Each row below is a small network's average activation on inputs in which a field has the value named, seen along a few directions.
Related values have similar rows: they may be neighbours, one step apart, or belong to one group.
Random noise pushes rows far along 14 fixed directions. That doesn't count. These rows show it; they differ only by the noise:
[   8 -158  174 -176  -93  170  225  -41 -318  -86  -17  282  315 -190
  132  117  183  301   31  143 -229  -75   98   31 -214]
[ 101 -247 -408   35   74    6   58    3  -54 -130   40  -32    6   37
 -208 -199 -154   40  239 -258 -144  139   11    1  -44]
[ -10  -97 -150  185 -168  -99   30  -45  -38  -79  173   94  288  113
  -61  -75  141  -67  244   96  -84 -197  178   -2   32]
[ 135  -76  281   48  -77 -491 -145   19  -58  145  -41  -13   82    9
   33   38  -31 -198   14 -107  359  107  -58  -50  212]
[ -50   35  166   12  269   -1 -518   50 -223 -212    8  -75  286  153
 -478 -181  288 -177 -163  -33   81 -136   -5 -101 -108]
[ 101 -127   38   61   43  380   -7  -11  230 -329   -2  -31  -46 -113
   -9  145 -121 -236   -1 -172 -122 -234   -8 -350  -30]
[-182    4  130  -75 -251  -35 -118  289  -45   74  -39  -94 -122   29
  -46  -36    0 -141 -291   81  133 -214   89  -50  186]
[  33 -125 -181   90 -121  -93  -17 -475   -6  211  -67   32   83   98
  181  -50 -144 -172   17  -61  115   90  -70 -343   88]
[-233  200  379   15 -115 -189   17  -16 -193   84 -312 -170  147  248
  -64  -10  215   52 -412  107  -27  -89  116 -122  205]
[ 104  146  412  169  242 -181   46  -74 -206  109  106   16 -172  148
 -107  -58  299 -251  -32   15  302  -71  349  118  476]
[-279  109 -242   18  132  310    2 -306  176    1  105  -17 -256   63
  491  -48    7  338  -44   38 -231   76 -114  160 -193]
[  59 -319 -156  203   75 -314  308 -323 -131 -103   -8  -59  194   22
   27  -63 -254  264  130 -427 -356  271  121 -177  203]
[ -50    0  302   58  167 -308  -98   81   48  -54  191    6  182  -78
   54  177  -54  159   50 -133   28   84   19  105   84]
[-106 -188  -92   17  158   95 -234   91 -430 -268   27 -207   55   54
 -192 -331  195  114 -310 -153 -109   29  -13  124 -119]
[-309    2 -125  -12   48   37  -34  188  137  -16  231  -50 -254   12
  132  -52 -126  324   -2  -88 -211  -17   98  224   66]
[  56 -292   45 -136  -62   39   42 -197 -347   58   89  173  -32 -293
  329  -30  -16   40 -208  -17   87   77  -19   -2  -13]


Field Bod:
j10: [ 176  161   69   25    3 -218  -54  -72  298  130   50  191    4  -18
   10  126  -40 -148  324  107  102   28   27  -12   21]
j4: [  -8  270  -75  -66   66  170    3   -8  339   77   82   60   34 -146
 -102  263 -205  -12    6  166  -75  -17  -65  -63  -97]
j9: [-150 -234 -127  195 -338   79 -169    8 -221  316  182 -208   43  143
  366 -118   70  271   -4   41  114   11 -221  -12 -156]
j1: [ 196 -129  -33  282 -155 -105  268  -77   61 -198   33  -79  140  -79
  197   49   67  -83  102  -37  -39   -9  -88    0  -22]
j7: [-144   17 -166 -153  -13 -143  343 -200   45   -1 -243  138 -117  -84
  176  -81 -137  426  -10  -32 -459  185  -19   50  -64]
j6: [ -87  343  304  142  123  122   50  -12  128   65  304  102   78   68
   56  221  265 -185  101  384  231 -284  219  186  149]
j3: [  36  -40 -198  123  -68  166  -94 -302   29  225   58 -115  -47  106
  326   51 -120  166  129  -13   40  216 -152  -83 -227]
j8: [-272 -151  -79 -149   64   18 -714  -47  101  115  403  249  -72 -121
  150 -103 -129   63   46  -43   44 -149 -138  -93 -171]
j5: [  60    8 -149 -242 -242  -93  179  146   57 -143 -278  -62   23 -382
   86  114 -287 -153 -475  121  -64   89 -191   -1  -80]
j2: [ -33   35  203  317   94  -96 -157  148  -96 -250  225 -220  114   -8
 -142  -55  208   10 -247  -45  -87 -135   45  149   82]
The values of Bod form a ring.
Question: Name the neighbours of j9, in listed order.
Answer: j1, j2
Question: Name the neighbours of j10, in listed order.
Answer: j3, j5

Field Refu:
d5: [ 359   37 -231 -198  153   58  201  188   67   54 -149  -50 -381 -122
   -4  -47 -192 -293  169  -38  402  315 -188  288  -21]
d3: [  28  164  268  195   73  -45   16 -194   67  -54 -183  -13  245  399
  126   99  274  231  369  -12 -131   34    7  -45 -172]
d7: [ 262  -12 -149  -78   33  206  135  -54   31  188  214  304 -116 -120
  141   53  108 -335  349  215  445  -58  -39  190  -48]
d2: [  57  -40  117  348 -355 -130  374 -204 -112   19  -50 -210  185   32
  314   77  105 -228 -267  115  140  -96   53 -119  266]
d4: [ -64  -70 -213  293   49  -97  -48 -112  155 -522  191 -184  159  -80
  -96 -104  -26 -185 -196 -171 -372 -182  182  -76  114]
d10: [ 151   29  -86   98  -99 -358   14  -70  142 -140 -160   51    8   32
   71 -108  129  -63  119   -4 -100   74  -75  184  -25]
d8: [ 266  -28   56   43  378 -235 -332  153   18 -182  -41  -37   53  176
 -330 -147   99 -153  389 -277  246  161 -182  120 -107]
d1: [ 207  -84  339   52  138   12 -235  -41 -138 -395 -238 -189   70 -142
  -40  -12  197 -142 -369 -173  -52  -10 -199 -176 -144]
d9: [  77 -148  -46   44 -131 -148   77 -105  -87 -157 -266  -23   32    7
   30 -139   81  199   49  -83 -270   88 -141  -43 -141]
d6: [-104 -166  208  259 -122  719  282  222   88 -137  534 -132 -117 -236
  576  431  -77  337   15   27 -150 -269   79   54  -93]
The values of Refu form a ring.
Question: Name the neighbours of d4, in listed order.
Answer: d3, d10
Question: Name the neighbours of d2, in listed order.
Answer: d7, d9
